Each row below holds a small network's activations on one input, seen along a few directions.
Each table varies a few parts of the input and shows all the possible inputs, shuffled.
Descriptions start from the smaller parts, as in this example, which fits no table here: one of 2 separate values, together with either a single point or one of 11 places along a line or (one of 5 places around a ring, together with one of 6 places along a line).
Shared parts are said once, and a part with two or three values counts as separate values.

Table:
x1: [-2.86 -0.94 -3.55  0.67  0.34  0.52 -3.70  7.42 -4.38 -0.32 -0.69 -2.14
 -3.96 -3.99  0.23]
x2: [-3.00 -1.25 -4.32 -0.43  1.56 -0.39 -1.93  6.77 -5.71  0.35 -0.24 -2.60
 -3.74 -3.63 -1.30]
x3: [ 0.42 -0.04  0.56  0.59 -0.72 -0.13 -0.23 -0.99  1.44 -0.21 -0.35  1.52
  0.83  1.18  1.85]
x4: [ 0.44  0.40  1.80  0.77 -0.98  1.02 -0.50 -1.62  1.37  0.37  0.32 -0.19
  0.39  0.41  0.79]
x5: [ 1.33  0.60  1.08  0.94  0.06  0.86 -0.78 -1.21  1.79 -1.04  0.18  0.46
  0.87  0.19  0.27]
x6: [ 0.73  0.60  0.75  0.25 -0.84  0.76  0.41 -0.79  1.86 -1.30 -0.32  1.25
  0.05  0.49  0.77]
x7: [ 0.28 -0.30 -0.18 -0.67  0.58 -1.01  1.53 -1.66  0.15  0.46 -0.05  1.02
  1.09  1.50  0.37]
x8: [ 0.56  0.34  0.02 -0.89  0.47 -0.16  2.27 -1.40  0.59 -0.59  0.06  0.77
  0.35  0.77 -0.67]
x9: [ 0.30  0.08  1.07 -0.32  0.28  0.13  1.34 -2.28  0.06  1.06  0.63 -0.68
  0.69  0.73 -0.73]
x10: [ 0.24 -0.04  0.84 -0.92 -0.41 -1.23  1.18 -1.52  0.53  1.13  0.13  0.06
  1.27  1.08 -0.92]
x11: [ 0.48  0.26  1.53  0.16 -1.66 -0.28 -0.62 -0.89  1.86  0.48 -0.33  0.50
  1.01  0.80  0.57]
x12: [ 1.09  0.29  0.39 -0.14  1.32 -0.10  1.02 -1.84  0.45 -0.38  0.64  0.03
  1.14  0.47 -1.22]
The inputs of x6 and x8 match in every part but one. If x11 is changed in the same way as x6 into x8, which row does it become? -> x10
Describe the family of inputs behind these rows. -> one of 2 separate values, together with either a single point or one of 5 places around a ring

Table:
x13: [ 0.93 -0.18 -0.65 -0.33  2.00 -0.02  2.10 -2.17 -0.14 -0.61  0.00  1.00
  0.82  0.96 -0.13]
x14: [ 0.91 -0.08  1.17  0.20  1.22  0.84  0.32 -2.94 -0.22  0.76  0.48 -1.11
  0.90  0.19 -1.05]
x15: [ 0.15  0.73  2.45  0.52 -2.22  1.33 -0.24 -1.26  1.90 -0.30  0.10 -0.11
 -0.25 -0.01  0.13]
x16: [ 1.35  0.54 -0.32 -0.50  0.98 -0.27  1.76 -0.82  1.32 -1.35 -0.36  1.09
  1.03  0.64 -0.82]
x17: [-0.44 -0.37 -0.28 -1.41 -0.38 -2.07  2.33 -1.36 -0.16  0.78  0.27  0.97
  1.00  2.49 -0.31]
x18: [-2.93 -1.01 -4.78 -0.34  1.41 -0.34 -1.92  7.38 -4.90 -0.74 -0.72 -1.36
 -3.84 -3.30  0.00]
x19: [-0.30 -0.27  1.64 -0.93 -0.97 -1.24  0.80 -2.09 -0.04  2.57  0.68 -0.89
  1.15  0.99 -1.02]
x20: [-2.79 -1.09 -3.07  0.50  0.52  0.53 -3.59  6.66 -5.01  0.74 -0.30 -3.39
 -3.75 -4.12 -1.04]
x21: [ 0.96  0.72  1.64  0.08 -0.04  0.33 -0.20 -1.71  1.05 -0.34  1.10 -0.82
  0.87  0.16 -1.82]
x22: [ 0.40  0.56  0.47 -0.20 -1.42  0.63  1.41 -0.57  1.98 -1.62 -0.89  1.87
 -0.33  0.88  1.00]
x23: [ 1.01  0.26 -0.17  0.88 -0.17 -0.28 -0.54 -0.16  2.19 -0.58 -0.20  2.37
  1.06  1.08  3.05]
x24: [ 0.76  0.17  1.88  1.56 -0.93  0.54 -2.24 -0.97  2.02  0.68 -0.17  0.38
  1.34  0.03  2.01]
The inputs of x14 and x13 match in every part but one. If x15 is changed in the same way as x14 into x13, which row does it become? -> x22
Describe the family of inputs behind these rows. -> one of 2 separate values, together with either a single point or one of 5 places along a line
Which other rows does x23 become when the choice among 2 separate values takes its other values? List them by row number. -> x24

Table:
x25: [-0.05  0.02  0.36 -1.15 -0.75 -0.77  0.71 -0.46 -0.14  0.73 -0.22 -0.76
  0.24  0.96 -1.43]
x26: [-0.07 -0.05  0.02  0.12 -1.34 -0.03 -0.18  0.23  0.90 -1.04 -0.97  1.13
 -0.01  0.93  0.83]
x27: [ 0.37 -0.67 -0.87 -0.22  1.39 -0.69  0.33 -1.01 -0.78 -0.23 -0.13  0.75
  0.70  0.44 -0.46]
x28: [ 0.68  0.67  0.96  0.88 -0.24  0.68 -1.19  0.13  1.04 -0.61  0.34 -0.85
  0.52 -0.15 -0.38]
x29: [ 0.38  0.30  0.36  0.25 -0.68  0.30  0.24  0.20  1.35 -1.38 -0.55  1.52
 -0.08 -0.61  0.46]
x30: [ 0.52 -0.34 -0.14  0.74  0.34  0.09 -1.38 -0.43  0.39 -0.88 -0.46  1.18
  0.42  0.14  0.94]
x31: [-3.05 -1.03 -3.95  0.50  0.42  0.55 -3.80  8.00 -4.71 -0.34 -0.75 -2.29
 -4.33 -4.32  0.11]
x32: [ 0.51  0.45 -0.59 -0.17  1.42  0.15  1.18 -0.58 -0.13 -0.53  0.98 -0.23
  0.16  0.64 -0.51]
x33: [ 0.62 -0.27 -0.81 -0.68  1.34 -0.30  0.23 -1.20 -0.70  0.29  0.48  0.19
  0.29  0.52 -0.02]
x34: [-0.29 -0.32 -0.58 -0.82 -0.21 -0.92  1.49 -0.39 -0.29 -0.43 -0.49  0.80
  0.15  1.31 -0.56]
x35: [-0.05  0.09  0.27  0.44  1.01  0.63  1.18 -0.99 -0.62  0.08  0.76 -1.04
  0.15  0.11 -0.94]
x36: [ 0.29 -0.32  0.75  0.92 -0.13  0.99 -1.45 -1.01  0.00  0.31 -0.14 -0.20
 -0.01 -0.31  0.94]
x37: [-0.68 -0.27  0.30 -0.67 -0.63  0.01  1.37 -1.02 -0.63  0.74 -0.10 -0.55
 -0.28  0.86 -0.61]
x38: [ 0.74  0.76  0.06  0.77  0.39  1.07 -0.49  0.06  1.10 -1.09  0.38  0.09
 -0.05  0.28  0.89]
x39: [ 0.50  0.41  0.37 -0.08  0.91 -0.18  0.48 -0.46 -0.15  0.01  0.72 -1.23
  0.68  0.21 -1.75]
x40: [ 0.19  0.09 -0.60  0.16  1.48 -0.24  1.24 -0.37 -0.26 -1.18  0.31  0.24
  0.65  0.50 -0.87]
x41: [-3.24 -1.24 -4.60 -0.45  1.49 -0.32 -2.14  7.41 -5.97  0.26 -0.38 -2.68
 -4.10 -4.01 -1.24]
x42: [-0.20 -0.11 -0.57 -0.67  0.69 -1.01  1.06 -0.31 -0.17  1.04  0.39  0.34
  0.65  0.75  0.55]
x43: [-0.45 -0.49 -0.56 -0.25  0.71 -1.49  1.14 -0.12 -0.34  0.42 -0.15  0.90
  1.06  0.68  0.18]
x44: [-0.69 -0.47  0.38 -0.02  0.21 -0.71  1.07 -0.73 -0.78  1.58  0.38 -0.39
  0.57  0.29  0.17]
x45: [ 0.63 -0.05  0.71  0.43 -0.25  0.25 -2.18 -0.58  0.55  0.25  0.03 -0.29
  0.56 -0.20 -0.01]
x46: [-0.26  0.07  0.62 -0.52  0.00  0.32  1.78 -1.08 -0.19  0.38  0.43 -0.12
 -0.36 -0.67 -1.01]
x47: [-0.43  0.02  0.97  0.30 -1.75  0.82 -0.30 -0.41  0.52  0.11 -0.49 -0.16
 -0.50  0.53  0.80]
x48: [ 0.12 -0.61  0.12 -0.06  0.95  0.12  0.23 -1.60 -1.22  0.90  0.25 -0.61
  0.22  0.02 -0.42]
x49: [ 0.63  0.60  1.25  0.00 -1.27  0.42 -0.52  0.09  1.50 -0.19 -0.14  0.03
  0.00 -0.93 -0.47]
x50: [ 0.02  0.36  1.30  0.43 -1.10  1.15  0.12 -0.44  0.97 -0.23 -0.07  0.23
 -0.58 -1.01  0.43]
x51: [ 0.09  0.03 -0.64 -1.24 -0.29 -0.40  1.45 -0.53 -0.13  0.23 -0.11  0.14
 -0.20  1.34 -0.16]
x52: [ 0.39  0.39  0.09  1.17  0.40  0.54 -0.44  0.21  0.91 -1.79  0.02  0.71
  0.36  0.22  0.51]
x53: [ 0.88  0.04 -0.17  0.34  0.33  0.62 -1.42 -0.57  0.57 -0.19 -0.10  0.57
  0.01  0.20  1.32]
x54: [ 0.41  0.33  0.64 -0.94 -0.15 -0.47  1.14 -0.52  0.31  0.42  0.34 -0.30
  0.15 -0.55 -1.86]
x55: [ 0.57 -0.33  0.13 -0.57  0.80 -0.65 -0.48 -1.11 -0.72  0.82  0.32 -0.77
  0.80  0.11 -1.29]
x56: [ 0.30  0.28 -0.06 -0.20 -1.41  0.46 -0.20  0.05  1.09 -0.32 -0.47  0.58
 -0.44  1.02  1.16]
x57: [ 0.44  0.43 -0.24 -1.13  0.44 -0.08  1.83 -0.58  0.33 -0.14  0.36  0.58
 -0.34 -0.17 -0.54]
x58: [ 0.57  0.70  0.37 -0.13 -0.66  0.76  0.14 -0.03  1.54 -0.75  0.08  1.04
 -0.57 -0.48  0.79]
x59: [ 0.16  0.03 -0.25 -0.69  0.44 -0.58  1.90 -0.42  0.16 -0.77 -0.07  1.19
  0.07 -0.23 -0.94]
x60: [ 0.08  0.19  0.11  0.28 -0.41 -0.18 -0.60  0.33  0.98  0.42 -0.10  0.68
  0.43  0.40  1.99]
x61: [ 0.20  0.25  0.91 -0.05 -1.90  0.09 -0.92  0.11  1.09  0.23 -0.54 -0.30
  0.00  0.66 -0.14]
x62: [ 0.14  0.44  1.01  1.37 -0.01  1.44 -0.52 -0.38  0.55 -0.56  0.33 -0.64
 -0.12 -0.21  0.48]
x63: [-0.01  0.11  1.02  0.51 -0.96 -0.59 -1.30  0.35  0.99  1.01 -0.03 -0.12
  0.86  0.08  0.62]
x64: [-0.55 -0.11  1.10  0.90 -0.74  0.20 -0.64 -0.12  0.47  0.99 -0.17 -0.02
  0.30 -0.05  1.56]
x65: [-0.17 -0.17  0.41 -0.57  0.11 -1.43  0.37 -0.19 -0.26  1.53  0.24 -0.64
  1.16  0.34 -0.66]
x66: [-0.24 -0.24  0.03  0.78 -0.41 -0.62 -0.51  0.46  0.89 -0.12 -0.50  1.33
  0.83  0.36  1.50]
The inputs of x27 and x30 match in every part but one. If x34 is changed in the same way as x27 into x30, which row does it become? -> x26
The inputs of x37 and x47 match in every part but one. If x33 is changed in the same way as x37 into x47, which row does it become? -> x53
Describe the family of inputs behind these rows. -> one of 2 separate values, together with either a single point or (one of 4 places along a line, together with one of 5 places around a ring)
Which other rows does x63 become when the choice among 2 separate values takes its other values? List them by row number. -> x65
Which other rows does x38 become when the place on the line of 4 takes its other values? List them by row number. -> x28, x52, x62
